These are the activations of a small neural network, seen along a few directions. Each row is one input.
Each table varies a few parts of the input and shows all the possible inputs, shuffled.
Descriptions start from the smaller parts, as in this example, which fits no table here: ring(5) and (point or ring(11) or (values(3) and line(6))).
Shared parts are said once, and a part with two or three values counts as separate values.

Other details of the inputs vary at random and push rows far along two fixed directions, the same in every table; ignore that.

Table:
R1: [-13   1 -13   1  11  -7  19 -18  -3  -8  -1]
R2: [ 8  2 12 -5 -5 17  3 -2 -5  2 -7]
R3: [-10   2  -8  -1   7  -4  17 -13  -3 -12  -4]
R4: [ 11   4  14 -12  -3  16   8   5  -1  -2  -1]
R5: [ 11   5  12 -14  -3  23  11   1   1   0  -4]
R6: [-17  -5 -51  14   8 -45   1 -17   3   5   8]
R7: [  7   6  13 -13  -5  20   4  11   1  -1  -5]
R8: [-18 -14 -17  15   6 -34 -13 -11   1   0  10]
R9: [ 11   5  10 -14  -8  21   8   5   5   0  -5]
R10: [-14  -5   5   8  10  -6  12 -21  -3 -11   2]
R11: [ -8   1 -17  -2   7  -4  19 -22  -1  -7   0]
R12: [-2 -1 14  3  2 10  2  1 -3 -8 -1]
R13: [-6 -2  7  8  4 -4  0  1 -3 -3  5]
R14: [ 9  2 12 -5 -8 17 -2  3 -3  5 -8]
R15: [-3  3 -2 -4  6 -1  6 -1 -4 -2  1]
R16: [ -8   1  -8  -3   9  -1  20 -19  -3  -8  -3]
R17: [ 12   0  -4  -5  -6  -6 -16  20   2  15   5]
R18: [ 14   8  10  -4  -5  15   0  -2  -2   0 -14]
R19: [-2  3 -4 -3  3 -1  2  3 -2  1  0]
R20: [ 3  0 -8 -4 -2 -2  4  2  3 -1 -2]
R21: [ 11   5  13 -14  -2  22  10   0  -1   0  -2]
R22: [-13  -3 -18  18   8 -28 -18   9  -1   6  14]
R23: [-15  -8  -4   9   8  -7   9 -17   1 -10   0]
R24: [10  2 13 -4 -8 15  3  0 -5  1 -6]
R25: [ 13   1 -13  -5 -12  -8 -18  20   8  15   8]
R26: [-31  -2 -19  18  15 -17  18 -23   0 -14  -1]
R27: [ 12  -3   4   7  -9 -11 -40  42   3  16  16]
R28: [ 4  2 -6 -5 -2 -1  7 -3  1  0  3]
R29: [  9   3  11  -6 -13  18   0   4   0   3 -10]
R30: [ 0  1 15  1  0 14 -4 14  2 -4  2]
R31: [-11   2  -9  -1   9  -2  19 -16  -2  -7  -4]
R32: [-2 -6 23 -5  1 19  1 -7  2 -9 -3]
R33: [ 12   9  13  -4  -1  19   2  -5  -4   2 -14]
R34: [  8   6  17 -11  -3  16   7   8  -3  -4  -1]
R35: [-18  -9 -17  15  10 -28  -6 -13   0   2   8]
R36: [-15 -11 -11  13   7 -26 -16  -8   2   4   9]
R37: [ 6  4  6 -9 -2 11  4  9  1 -2 -3]
R38: [ 0 -4 29 -5  2 16  1 -5 -2 -7  2]
R39: [ -3   6  -7   5   5   0  10 -21  -2  -2 -15]
R40: [-16  -2   0   9  12  -2  10 -13  -3  -8  -2]
R41: [  6   5  10 -13  -4  20  13   1   3  -4  -8]
R42: [-18  -7  -4  10  13 -13   6 -21  -3  -7   4]
R43: [  0  -6 -35   7  -4 -33 -13   8   7  11   9]
R44: [ 10  -9   7   2 -13 -13 -45  31   7  21  13]
R45: [ 3  1 21  0 -1 18  0  9  0 -4 -2]
R46: [ 11   2   6 -12  -6  14   7   3   2  -3  -1]
R47: [-9  0  4  9  7 -4  2  1 -2 -6  6]
R48: [-1  1 -5 -4  1 -2  8 -1  0 -5 -1]
R49: [ -7  -2 -11   5  -1  -2  13 -17  -2  -6 -10]
R50: [  4   4   8 -11  -1  17  14   2   2  -7  -6]
R51: [ 12  -9  10   3  -8 -14 -47  30   2  21  18]
R52: [  4   0   9   5  -1   2 -21  24   1   8   9]
R53: [  0   4  -3  -9   0  11  20 -14   1 -11  -5]
R54: [ 14   5   8 -15  -8  23   7   5   5  -2  -4]
R55: [ 15   7   8  -3  -7  14  -3   1   1   4 -14]
R56: [ 2 -1 -6  2 -7 -4 -2 -3 -3  1 -5]
R57: [-10  -2  -2   9   2  -8  -5   3   1   1   2]
R58: [ 3  2 23 -1  3 18 -1  6 -4 -2  1]
R59: [ 19  -2 -13  -1 -14 -22 -32  34   4  24  17]
R60: [ 14   9  11  -2  -4  12  -2   0  -4   4 -12]
R61: [ 10  -8   1   6 -13 -18 -43  35   7  23  14]
R62: [ -9 -10 -14  15   2 -30 -19   2   1   5  12]
R63: [-12   0 -13   2   7 -12  18 -15  -3  -9   1]
R64: [  4   6  -5   3  -4   0   0  -6   1   4 -14]
R65: [-15   2 -12  -1   7  -1  26 -21   1 -12  -8]
R66: [ -1  -2 -20   3   0 -18  -3   2   1   2   4]
Each input here is: ring(6) and (values(2) or line(4) or line(5)).
Changing only the ring(6) part turns R55 into R60. The same change can be made to R50. Which row results?
> R63
Changing only the ring(6) part turns R32 into R8. The same change can be made to R49. Which row results?
> R56
Start at R53 and move only the line(5) part, one step at a time. The first step leads to R46. Which rows follow, in order?
> R66, R48, R3
Change only the values(2) part in R24. List by row number the other rows that result.
> R60
Start at R36 and move only the line(4) part, one step at a time. The first step leads to R35. Which rows follow, in order?
> R40, R52

Table:
R67: [ 14  -8  24 -12  -2  12 -17  14  -3   4  15]
R68: [-13 -19 -18   2   2 -36 -10  -3   6  11  23]
R69: [-15   4  13  10   7  18  13 -32  -9 -11 -18]
R70: [  5   3 -27 -16  -2 -10   7  12   2   8   1]
R71: [ 13   1 -22  -5  -9   1   0   9   5   7 -15]
R72: [ 23   1  27 -10  -5  15 -30  31  -3   7  21]
R73: [ 26  17  15 -15  -6  31  16  -8  -2   1 -13]
R74: [ 10  -2  36 -11   4  38   3 -15  -1  -6  -9]
R75: [-20  -7 -32  13   2 -36 -13   3   8  -2  18]
R76: [-19   1 -10  27   7 -24  -6  -7 -15   4 -10]
R77: [ 18   4 -21  -1 -15  -1   1   8   9  11  -6]
R78: [ 19  10  -8 -20 -12   8   2  24   6  18  10]
R79: [  5   9  39  -5   8  32  21   6 -14 -17   1]
R80: [  6   3  19 -11   2  11 -13  39   4  10  13]
R81: [-12   1   0   6  11  -8   5  21  -2   2  15]
R82: [-24 -16 -35  29   5 -48 -19 -26  -4  12  -3]
R83: [ 33   7   0 -19 -11   9 -10  26  -8  10   3]
R84: [-16 -16 -19  15   0 -13  -4 -11   6  -2  -2]
R85: [-12   9  15   5  21  10  19 -24  -3 -17 -14]
R86: [  1  -3  -3  12  -7   3 -17  10   5   1   4]
R87: [  9  -2  18 -10  -2  16 -20  34   3  11  21]
R88: [ 22  11  31   6  -5   8 -29  40  -4  13   4]
R89: [-25 -11   2  -8   3   3  33 -38   5 -27  -5]
R90: [ 19   5  28  -8   0  10 -25  37  -2   7  15]
R91: [  8  -9  42 -21  -2  34  15 -18  -6 -14   2]
R92: [ 12   8 -33   4  -3 -29 -20   5  -1  17  -5]
R93: [  8   7  35  -6   6  36   3 -10  -3  -8  -7]
R94: [-19   5   8   8  11  21  28 -21   3 -25 -16]
R95: [  2 -14  -7  10  -2 -30 -29  -6   6  15   9]
R96: [-23 -10   7 -10  17  14  34 -28  -1 -17   4]
R97: [-27  -8  -3  -5   7   7  32 -32   3 -26  -3]
R98: [-22  -2 -28  21   3 -40  -5  13   1  -4  15]
R99: [ 18   9 -17  -8  -3 -10   2   5  -2  10  11]
R100: [ 19   9 -14 -18 -18  -1  -2  22  10   9   3]
R101: [  1   2   8  -5  -6   3 -17  34   8   0   7]
R102: [-18   8  14  11  12  13  19 -26  -8 -11 -24]
R103: [-15   5  12  13   8  22  31 -13  -3 -26 -15]
R104: [ 16   4 -17 -19 -17  -1  -5  24   6   5  -4]
R105: [  3   7 -31  12  -5 -23   1 -18  -1  14 -13]
R106: [-26 -10   0  14   9  -8  24 -61  -3 -15 -19]
R107: [ 13   8 -17   1 -10  -9 -10   0  -5  20 -22]
R108: [-19 -24 -34  23   0 -45  -9 -19   8   1   5]
Changing only one part turns R77 into R99. The same change can be made to R84. Which row results?
> R67
Changing only one part turns R79 into R103. The same change can be made to R83. Which row results?
> R71
Describe the family of inputs behind these rows.
> ring(6) and (values(2) or line(5))
Change only the line(5) part in R74. List by row number the other rows that result.
> R85, R88, R93, R95
Change only the values(2) part in R105. List by row number the other rows that result.
> R107
